Each row below holds a small network's activations on one input, seen along a few directions.
In each table, some parts of the input vary, and every possible input appears once, in random order.
Descriptions start from the smaller parts, as in this example, which fits no table here: line(6) and (point or line(9) or (values(3) and ring(8))).
Shared parts are said once, and a part with two or three values counts as separate values.
(in the rows, 128 means zero)

Other details of the inputs shift rows strongly along two fixed directions, in all tables alike. That doesn't count.

A family of inputs:
x1: [108 107 103 154  97 100 138 130 107 124 152 128]
x2: [127 131 130  56 202 156 143 126 192 140 107 123]
x3: [ 87 118 118 183  87 127  82 106 102 141 137 104]
x4: [109 125  73 108 124 158 172 168 196  60 183 140]
x5: [133 120 113 192  91 101 135 128  90 110 130 151]
x6: [ 99 101 135 183 115 159  94 155 120  82 155 127]
x7: [134 155 139  59 197 142 155 134 182 140 106 147]
x8: [151 143 140  50 195 148 183 139 173 149 153 117]
x9: [ 75 142  88  98 120 182 128 159 220  89 176 119]
x10: [188 146 165  93 168 133 148 119 107 176  86 135]
x11: [157 120 178 156 120  53 102  69  35 199 121  99]
x12: [ 80 120 118 122 149 170 154 188 180  52 188 159]
x13: [101 115  98 134  81 134  93 131 126  97 118 122]
x14: [205 143 175 137 163 122 134  93  73 165  81 128]
x15: [175 134 159 108 175 122 147 110 104 184  81 142]
x16: [176 120 177  98 152 111 109  88  93 178  81 105]
x17: [ 93 111 105 201  29  99  51 108  50 117 139  90]
x18: [117 128 153 181 112 128 123 155  91  92 144 163]
x19: [116 134  84  77 103 143 141 177 211  74 135 167]
x20: [148 153 173  85 179 115 139 100 108 173 143  93]
x21: [109 150 126 170  66 131 104 123  93 125 110 140]
x22: [143 135 115 170  88 117 137 135 102 102 138 145]
x23: [ 93 142 129 173  69 113 109 112  84 129 157 110]
x24: [169 139 165 121 172  97 157 106  84 188 100 126]
x25: [170 139 186  99 155  87 130  87  82 184 128  95]
x26: [102 146 106 139  77 107 122 148 115  97 145 130]
x27: [102 138 117 150  96  90 123 134 103 120 134 131]
x28: [ 89 153 119 148 109 121 146 139 137 123 138 137]
x29: [119 139 120 152  70 115  96 127  88 117 111 138]
x30: [ 99  97  52  84 132 175 155 174 234  76 136 166]
x31: [133 107  93 166  92 145 109 136 125  93 150 109]
x32: [163 147 173  93 176  85 147 110 121 180 110 127]
x33: [120 118 151 195 100 138 104 145  76  89 116 168]
x34: [124 116 115 147  83  94 110 129 117 123 106 153]
x35: [176 118 154 127 198 138 134 100 124 168 120  96]
x36: [141 124 137  53 197 138 141 128 207 155 140 110]
x37: [119  85  78 191  76 132 108 125 117  85 117 148]
x38: [183 118 163 105 165 134 127 103  93 178  78 106]
x39: [ 74 149  82 106 123 169 151 168 219  86 134 172]
x40: [154 179 187 106 172 127 152 107 113 180 117 112]
x41: [110 159 150  68 206 150 175 125 192 156 158 118]
x42: [ 89 118 112 164  97 138  96 111 116 128 104 124]
x43: [ 94 106 106 128 147 193 135 189 194  45 140 166]
x44: [114 108  93 171 103 113 142 132 116  95 160 132]
x45: [151 134 195 172 117 119  82  58  27 197  72  91]
x46: [165 158 144  53 191 145 187 151 173 148 127 136]
x47: [131 106  72 135 103 168 134 156 182  63 132 147]
x48: [124 109 118 141  80 109  86 122 117 121 142 104]
x49: [106  92  96 141  81 111 100 129 141 107 112 137]
x50: [177 152 189 101 150  84 138 102  87 180 109 114]
x51: [ 89 118 116 159  90  88 106 114  85 127 151 115]
x52: [ 96 111 106 154 102 115  82 115 113 127 140 104]
x53: [146 118 125  64 207 157 158 135 190 159 133 107]
x54: [132 114  92 172  94 128 129 137 124  92 116 167]
x55: [158 131 134  52 197 170 157 141 188 155 139 102]
Each input here is: ring(5) and (point or (values(2) and line(5))).
- Changing only the ring(5) part turns x30 into x15. The same change can be made to x2. Which row results? => x7
- Change only the values(2) part in x49. List by row number the other rows that result. => x16
- Which other rows agree with x25 in the ring(5) part? List them by row number. => x1, x4, x8, x11, x12, x20, x23, x41, x44, x51
- Start at x3 and move only the line(5) part, one step at a time. The first step leads to x52. Which rows follow, in order? => x36, x53, x35

A family of inputs:
x56: [137 127 144 133 134 128 110 107 106 152 108 116]
x57: [150 141 170 122 157 111 134 102  91 169 125 106]
x58: [162 159 168  79 205 141 168 126 153 159 113 131]
x59: [ 98 129  99  98 133 149 136 154 191  98 161 126]
x60: [ 89 119 104 168  63 113  95 131 110 112 141 127]
x61: [120 125 108 166  74 111 120 135 102 103 130 146]
x62: [158 131 170 153 145 117 112  98  70 163  90 122]
x63: [140 140 138 107 159 141 155 137 150 121 136 134]
x64: [120 143 111  48 176 156 161 154 222 114 149 128]
x65: [114 111 108 163  91 136 112 138 118  94 130 140]
x66: [122 138 121 113 123 119 139 135 136 123 139 132]
x67: [128 116 114 126 127 138 123 125 138 129 125 122]
x68: [137 126 150 143 128 102 109  97  87 163 120 105]
x69: [112 127  93 126 115 136 149 162 169  86 149 153]
x70: [168 125 168 125 160 126 127 109  99 162  94 126]
x71: [120 104 111 175  85 121 108 134 103 103 122 141]
x72: [ 93 128 104 147  84 122 128 145 129 103 149 140]
x73: [122 132 123 115 136 121 144 134 140 127 143 131]
x74: [139 121 138 135 137 132 109 108 109 149 118 109]
x75: [131 118 119 119 126 138 121 128 140 130 118 123]
- Describe the family of inputs behind these rows. => values(4) and ring(5)
- Start at x68 and move only the ring(5) part, one step at a time. The first step leads to x73. Which rows follow, in order? => x69, x71, x67
- Change only the values(4) part in x64. List by row number the other rows that result. => x59, x60, x68

A family of inputs:
x76: [104  92  93 195  67 142  92 143 110  75 138 137]
x77: [121 122 135 122 119 117  98  94 109 167 115  93]
x78: [ 65 135  75 101 124 148 164 179 220  69 204 141]
x79: [122 126  84 112 124 146 169 182 187  64 143 178]
x80: [118 120 100 182  64 114 131 156 100  80 124 171]
x81: [114 138 125  70 159 147 127 124 181 148 126 110]
x82: [113 112  66 117 102 147 144 177 195  65 131 169]
x83: [124 130 147  81 181 145 132 116 162 152 155  91]
x84: [138 128 141 117 166 171 130 137 152 117 115 134]
x85: [120 145 169 102 166 136 115 106 130 165 134  95]
x86: [151 137 179 184 131 118 121 107  49 146  98 137]
x87: [142 118 139 117 169 168 131 136 153 120 120 129]
x88: [164 111 124  89 182 162 139 129 178 133 110 125]
x89: [107 102  82 171  71 146  92 141 128  90 108 144]
x90: [132 118 153 135 134 114 103  92  93 166 144  79]
x91: [134 124 128  72 168 136 127 110 167 162 131  93]
x92: [140 155 167 145 110  83 124 102  59 166 117 119]
x93: [170 139 140  88 184 140 177 149 159 119 124 154]
x94: [ 72 126  98 163  75 113 120 148 126  93 181 129]
x95: [138 149 141  74 158 118 143 117 149 166 117 112]
x96: [ 77 108  69 141  59 127  89 133 144 105 145 114]
x97: [171 110 138 149 125 106 122 105  86 148  91 130]
x98: [ 90 128  67  82 106 135 146 161 205  96 157 139]
x99: [146 143 160 142 115  82 126 106  64 166 129 115]
x100: [168 142 174 173 116  99 125 107  45 149  85 148]
x101: [ 93 115  77 136  58 100 110 136 132 108 147 129]
x102: [ 70 112  59  93  93 152 118 158 213  87 165 125]
x103: [143 128 137  99 183 179 141 143 172 115 121 133]
x104: [147 165 159  85 159 110 160 125 131 156 135 123]
x105: [147 141 151 133 118  82 136 112  76 160 137 114]
x106: [153 143 162 118 190 149 161 134 134 131 121 146]
x107: [ 83 128 111 179  71 102 111 129  91 113 162 121]
x108: [124 133 157  99 170 134 119 105 138 162 145  88]
x109: [134 141 154 138 102  84 105  90  67 178 102 111]
x110: [122 125  97 124 108 139 137 153 156  96 108 164]
x111: [109 132 150 145 122 120  94  97  91 155 138  91]
x112: [150 146 166 120 187 149 159 133 131 133 118 147]
x113: [ 82 124  94 157  82 114 125 147 130  95 184 123]
x114: [141 122 124  72 170 134 130 108 170 160 135  89]
x115: [112 105  86 189  46 113 102 143  98  86 107 159]
x116: [163 112 136  98 178 157 131 120 156 143  98 124]
x117: [157 114 167 173 116 119  80  85  54 169  67 121]
x118: [158 127 129  82 176 144 157 141 172 132 100 150]
x119: [121 163 163  98 177 126 153 119 139 156 151 111]
x120: [ 87 132  72  87  99 130 144 156 197  93 153 140]
x121: [163 117 149 106 192 166 141 125 156 133 123 119]
x122: [113 113 123 187  85 143  94 136  99  95 115 143]
x123: [105 114 105 193  82 131 128 151 108  78 141 158]
x124: [110 115  94 175  58 118 108 144 111  89 103 167]
x125: [129 127 114 188  68 111 124 143  81  94 115 163]
x126: [144 148 158 151 103  74 127 106  55 162 129 118]
x127: [158 121 140  97 177 163 129 121 154 143  91 127]
x128: [147 124 142 129 114  85 111  92  84 176 118  99]
x129: [157 114 133  99 176 157 131 123 158 138  97 128]
x130: [150 135 146 108 195 159 170 148 161 118 135 146]
x131: [123 140 155  95 172 138 122 108 141 160 143  90]
x132: [110 167 156  93 175 132 157 130 156 143 155 121]
x133: [101 126  85 146  62  99 132 152 125  92 170 136]
x134: [159 124 165 173 139 121 131 108  64 145 115 125]
x135: [175 128 170 190 107  86 118 103  28 155  91 143]
- Changing only one part turns x93 into x133. The same change can be made to x117. Which row results? => x81
- Describe the family of inputs behind these rows. => values(2) and ring(5) and line(6)
- Change only the ring(5) part in x110. List by row number the other rows that result. => x84, x89, x112, x125
- Change only the values(2) part in x98. List by row number the other rows that result. => x118
